A small network was shown many inputs. Here are its activations along a few directions, one row for each input.
Each table varies a few parts of the input and shows all the possible inputs, shuffled.
A made-up example of a description, with smaller parts first: one of 5 places around a ring, together with either a single point or (one of 2 separate values, together with one of 4 places along a line) or one of 11 places along a line.
Shared parts are said once, and a part with two or three values counts as separate values.
(in the rows, 128 means zero)

Other details of the inputs shift rows strongly along two fixed directions, in all tables alike. That doesn't count.

Rows:
x1: [ 91 136 149 154  92 119 135 115 109 139 112]
x2: [154 151  99  75 165  99  95 194 117  71 106]
x3: [109 163 105  85 140 187  93 140 138 141 130]
x4: [166 168 140  88 165 103  82 200 122  79 137]
x5: [142 155 120 116 152 131 143 135 128 104 135]
x6: [143  97 106 128 134 119 139 124 140 110 119]
x7: [174  58  89 155 163 126 165  95 153 143 121]
x8: [ 40 140 192 147  44 114 137 121 109 154 159]
x9: [ 39 156 156 130  22 178 100 118 114 194 121]
x10: [167 189 113  76 165 115 113 165 108  84 135]
x11: [143 146 129 135 126 116 111 137 125 106 110]
x12: [174  51 128 179 179 129 158  80 164 162 140]
x13: [151 187 114  82 166 119 108 166 127  68 127]
x14: [122 136 156 115 147 108 108 157 124 112 133]
x15: [133 170 121 108 138 122 139 137 124 114 138]
x16: [146  50  95 164 157 128 164  85 151 138 118]
x17: [ 49 136 158 133  17 120 164 125 102 148 144]
x18: [110 116 131 126  75 116 154 119 105 143 138]
x19: [171 172 114 111 148 104  94 170 117 100 110]
x20: [114 162 127 107 149 124 136 136 119 103 126]
x21: [149  34  74 143 162 193 129  83 174 182 109]
x22: [ 94 138 144 158  87 119 131 114 112 137 119]
x23: [188  64 108 187 166 133 159  64 138 159 114]
x24: [ 96 160 134 122 121 127 144 122 120 114 138]
x25: [156  77 145 160 147 124 148  92 134 156 149]
x26: [ 29 139 185 119  29 173 102 122 132 204 150]
x27: [175 179 115 104 156 108  86 187 113  79 107]
x28: [157  56 138 175 168 131 148  82 163 142 137]
Each input here is: one of 4 separate values, together with either a single point or one of 6 places along a line.
Q: Changing only the choice among 4 separate values turns x6 into x28. The same change can be made to x2. Which row results?
A: x14
Q: Which other rows agree with x5 in the choice among 4 separate values? List them by row number.
A: x3, x10, x13, x15, x20, x24
Q: A walk changes only the place on the line of 6. It starts at x23 and steps to x19. List the rest of the walk in order.
A: x27, x11, x22, x1
Q: Change only the choice among 4 separate values in x21. List by row number the other rows that result.
A: x3, x9, x26

Rows:
x29: [ 42 188 165 120  33 131 126 134 101 142 136]
x30: [171 209 104  61 174 119  57 213 121  56 107]
x31: [ 79 127 137 130  69 142 153 107 125 156 143]
x32: [186 152 139 127 184  60 138 159 112  58 141]
x33: [210 159  90  63 207 108  54 209 123  73 105]
x34: [135  92 114 158 154 147 147  83 139 150 114]
x35: [148  65 123 163 181 147 144  80 155 155 126]
x36: [135  83 122 156 134 135 130 105 147 148 117]
x37: [129 100 137 141 140 142 137 101 135 157 139]
x38: [126 148 123 122 118 138 124 126 126 134 127]
x39: [126 145 122 122 123 139 126 128 121 138 125]
x40: [137  83 123 158 131 140 129 107 148 144 118]
x41: [110 131 118 116 126 135 130 134 129 126 124]
x42: [179 206 119  50 177 117  51 223 124  64 129]
x43: [ 77 116 151 148  71 132 133 117 119 161 127]
x44: [ 46 180 180 110  37 130 123 145  98 155 156]
x45: [130 146 124 125 117 143 124 126 128 130 127]
x46: [103 122 170 174  67  64 185 108  94 117 144]
x47: [ 60 148 165 129  27 127 127 131 106 161 142]
x48: [ 34 160 184 130  40 134 133 127 107 160 150]
x49: [119 132 118 107 122 134 131 131 120 131 131]
x50: [153 199 129  61 154 116  65 206 120  85 133]
x51: [142  84 106 147 140 153 155  91 152 146 131]
x52: [147 193 105  52 149 118  82 207 112  81 124]
x53: [214  44 103 214 214  93 214  47 148 114 121]
x54: [211 162  89  65 206 110  55 214 128  74 105]
x55: [115 132 120 118 120 140 127 133 136 118 127]
x56: [130 105 115 155 146 147 143  95 140 149 115]
x57: [161  76 103 161 170 152 154  73 144 159 118]
x58: [ 69 126 140 136  74 140 150 107 128 149 136]
x59: [134  87 132 157 156 145 138  93 157 151 132]
x60: [ 43 162 172 118  29 119 115 145  92 148 133]
x61: [180 136 107 102 160 125  85 172 136 102 116]
x62: [180  23  80 174 216 156 169  55 172 152 110]
x63: [ 57 159 178 151  30  69 200 114  81 110 158]
x64: [187  30 104 186 215 161 154  61 186 153 122]
Q: Describe the family of inputs behind these rows.
A: one of 4 separate values, together with either a single point or (one of 2 separate values, together with one of 4 places along a line)
Q: Changing only the choice among 4 separate values turns x52 into x44. The same change can be made to x31. Which row results?
A: x50
Q: Change only the choice among 4 separate values in x59. List by row number the other rows that result.
A: x29, x36, x58
Q: Which other rows agree with x57 in the choice among 4 separate values? List them by row number.
A: x29, x30, x34, x38, x39, x45, x53, x56

Rows:
x65: [ 30 149 133  81  52 246  55 131 153 225 122]
x66: [ 91 169 124 131  88 125 148 129 138 121 137]
x67: [ 99 117 170 147  96 131 157  96 116 166 175]
x68: [199 168 111  94 165 115  76 187 134  70 136]
x69: [181 114 110  79 180  85  58 200 129  76 105]
x70: [ 90 141 180 139  69 111  97 139 130 121 136]
x71: [103  84 134 142  61 122 155 110 111 164 149]
x72: [ 76 148 178 153  62 102  98 121  93 147 119]
x73: [141  57  71 152 162 124 180  87 158 147 115]
x74: [108 135  93  84 121 124 137 147 110  83 116]
x75: [ 75 198 133 113  75 133 133 128  80 104 110]
x76: [127 141 117 120 176 124 154 118 143 128 143]
x77: [183 164 124 106 176 112  74 210 145  71 117]
x78: [112 155 142 142  76 129 150 103  98 153 119]
x79: [173 134 108  83 168  98  82 220 125  83 109]
x80: [184 111 119 164 183 123 114 137 131 131  95]
x81: [170  44  82 189 193 171 192  38 177 123 115]
x82: [ 94  97 129 129  61 126 168 101 117 158 139]
x83: [107 172 155 137  59 118 118 134  81 148 134]
x84: [140  63 163 165 177 122 131  86 152 150 143]
x85: [138 193 113  63 189 127 112 173 109  58 137]
x86: [204  33  93 193 187 157 185  39 189 155 126]
x87: [ 95 141 165 121 100 131 163 102 120 153 161]
x88: [112 171 111 132 116 119 139 122 112 137 106]
x89: [168 101 141 141 206 125 127 142 149 127 138]
Q: Describe the family of inputs behind these rows.
A: either a single point or (one of 4 separate values, together with one of 6 places along a line)
Q: A walk changes only the place on the line of 6. It starts at x72 and steps to x80. List the rest of the walk in order.
A: x83, x78, x88, x75
Q: Change only the choice among 4 separate values in x78. List by row number the other rows that result.
A: x82, x86, x87
Q: Change only the choice among 4 separate values in x68. List by row number the other rows that result.
A: x67, x71, x83

Rows:
x90: [ 82 159 172 116  56  98 111 166 102 122 142]
x91: [ 86 177 171 108  67  94  96 178  95 110 133]
x92: [200  69  99 148 233 143 140  97 173 124 127]
x93: [100  71 164 203  72 128 170  61 127 187 136]
x94: [ 83  80 134 178  73 176 161  55 140 205 127]
x95: [ 87  90 133 171  81 130 199  67 127 154 140]
x96: [197  51  70 133 217 166 124 102 173 146 111]
x97: [203 141 112 107 197  97  75 185 130  80 108]
x98: [206  78  97 133 237 138 133 110 167 121 130]
x99: [166 212 126  68 172 115  69 200 114  74 128]
x100: [ 88 101 127 144  96 163 134  96 138 169 122]
x101: [168 205  98  59 173  93  88 209 106  42 110]
x102: [ 88 145 168 119  63 100 119 157 102 132 146]
x103: [191 136  88 122 186 116 134 132 129  91 111]
x104: [ 81 127 162 160  92 142 156  87 128 164 145]
x105: [ 83 188 133  69  78 138  82 186 112 117 129]
x106: [ 83 204 141  99  69 103 131 161  89  98 130]
x107: [ 84  76 134 177  77 133 211  53 126 169 145]
x108: [ 81 186 135  89  75 144  89 168 110 132 121]
x109: [206  66  95 157 247 144 137  90 173 124 118]
Q: Changing only one part turns x105 into x96. The same change can be made to x90. Which row results?
A: x102
Q: Describe the family of inputs behind these rows.
A: one of 4 separate values, together with one of 5 places along a line

Rows:
x110: [ 86 137 141 142 112 139 167  91 114 143 138]
x111: [ 93  95 138 174  33 139 146  72 121 184 121]
x112: [ 86 110 149 143 100 140 147 122 148 149 152]
x113: [144 132  88 132 168 124 149 120 139 102 102]
x114: [177  82  95 110 186 134 126 143 135 127 122]
x115: [ 84 210 178  88  97 123  54 183 108 102 136]
x116: [ 88 238 134  60  79 102 108 183  74 104 137]
x117: [112 201 141  92  70 117  78 206  93 113 114]
x118: [155  88  85 119 140 129 123 137 139 103 115]
x119: [185  97 118 136 184 133 104 112 146 153 113]
x120: [184 126  98 116 201 128 142 105 139 122 124]
x121: [106 185 144 102 145 131 118 134 123  91 143]
x122: [181 106  87  91 188 116 106 155 136 122 125]
x123: [107 218 138  80  62 102  66 207  94 117 119]
x124: [110 149 145  94 133 133  97 163 128 108 160]
x125: [171  85 109 110 181 127 125 122 150 140 133]
x126: [181 103 123 149 206 150  89 120 154 126 129]
x127: [ 71  59 165 163  68 154 187  66 130 198 152]
x128: [156 116  94  93 182 121 101 172 127 105 122]
x129: [ 80 167 128  83  83 106 104 189 116 100 121]
x130: [103 152 143 145 101 136 170  92 138 152 150]
x131: [ 50  57 146 168  75 140 179  66 132 188 135]
x132: [158 116  87 136 194 134 149 110 127 118 116]
x133: [ 42  79 167 160  57 145 174  77 124 188 154]
x134: [ 48 107 135 175  36 141 199  46 117 152 121]
x135: [ 97  89 172 195  78 162 160  74 147 197 138]
x136: [209 105 145 181 194  32 180 118 112  64 138]
x137: [155 128 111 141 198 137 150 107 164 105 118]
x138: [196  71  79 160 177 141 109 111 149 120  90]
x139: [127 146 109  91 103 109 112 172 124 123 132]
x140: [119 193 137  85  56 121  73 194  88  98 109]
x141: [148 111 132 132 175 132  96 125 141 131 101]
x142: [168  76  80 116 167 126 120 130 153  93 100]
x143: [183 106 116 155 199 144 101 132 166 128 114]
x144: [ 85  94 121 179  45 142 207  33 122 175 133]
x145: [ 98  81 168 178  86 157 153  71 125 198 130]
x146: [175  65  74 140 189 132 136 130 159 123 115]
x147: [191  75  80 115 160 136 128 136 143 105 112]
x148: [103 166 128  81  75 117 111 196 105 111 133]
x149: [153 128 118  98 186 123 101 168 165  92 124]
x150: [166  98  84 139 215 132 152  95 142 115 102]
x151: [ 85  82 161 184  94 151 147  70 129 192 129]
x152: [129  87 192 179  92  30 178 128 102 103 161]
x153: [ 85 208 174  53  76 125  80 206  97  97 169]
x154: [ 86 211 167  60  68 119  92 219 109  99 154]
x155: [203  94  69 139 181 143 159  97 139 101 103]
x156: [137  94 122 107 175 127 119 132 147 118 120]
x157: [101 201 132  84  98 122 128 166  81 108 131]
x158: [ 86 213 149  81  83 111  60 209  78 111 120]
x159: [ 39 116 165 166  70 143 195  49 119 171 136]
x160: [174 153 101 123 206 134 131 141 152  90 126]
x161: [166 133  89 130 158 134 156 127 128 112 114]
x162: [ 57  93 169 165  43 142 179  76 148 199 167]
x163: [221  81 162 194 187  33 134 134 119  86 123]
x164: [107 210 179  85  89 133  61 190  98 112 148]
x165: [ 89 250 161  62  86 115  97 174  92  95 165]
x166: [150  87 124 123 194 140 115 117 165 115 140]
x167: [190 145 121 119 180 127  81 157 156 124 120]
x168: [110 114 146 148  93 142 126 118 107 171 121]
x169: [ 83 213 144  86  70 104  64 209  98  98 104]
x170: [177 164 120 101 194 143 119 140 130  89 144]
x171: [ 62 119 134 177  39 135 206  56 118 188 142]
x172: [123 149 121 114  98 120  83 155 117 101  92]
x173: [188 143 128 113 187 133  69 145 144 122 135]
x174: [183 122 106 118 201 141 147 115 132 113 120]
x175: [109  96 115 127  63 126 147 107 127 147 133]
x176: [ 87 145 150 149 116 149 158  86 124 136 160]
x177: [ 87  78 135 201  75 146 157  78 134 189 119]
x178: [110 120 139 145  93 129 120 110 114 180 124]
x179: [180  98 114 110 194 135 110 125 160 126 153]
x180: [192 112 104 146 207 150 161 105 162 117 127]
x181: [ 46 115 134 187  46 143 206  62 116 174 137]
x182: [ 84 230 120  73  57 110 108 185  78  67 123]
x183: [179  73  98 152 211 135 106 110 150 137  89]
x184: [165 103 127 155 190 140 105 121 172 129 106]
Q: Changing only one part turns x121 into x115. The same change can be made to x165. Which row results?
A: x173
Q: Changing only one part turns x142 into x134. The same change can be made to x128. Which row results?
A: x132
Q: Describe the family of inputs behind these rows.
A: one of 3 separate values, together with either a single point or (one of 4 places along a line, together with one of 6 places along a line)
Q: Change only the place on the line of 4 in x114. List by row number the other rows that result.
A: x122, x128, x131
Q: Change only the choice among 3 separate values in x119. List by row number the other rows that result.
A: x120, x125
Q: Change only the choice among 3 separate values in x155. List by row number the other rows that result.
A: x140, x147
Q: Change only the place on the line of 4 in x124. List by row number the other rows that result.
A: x153, x166, x179
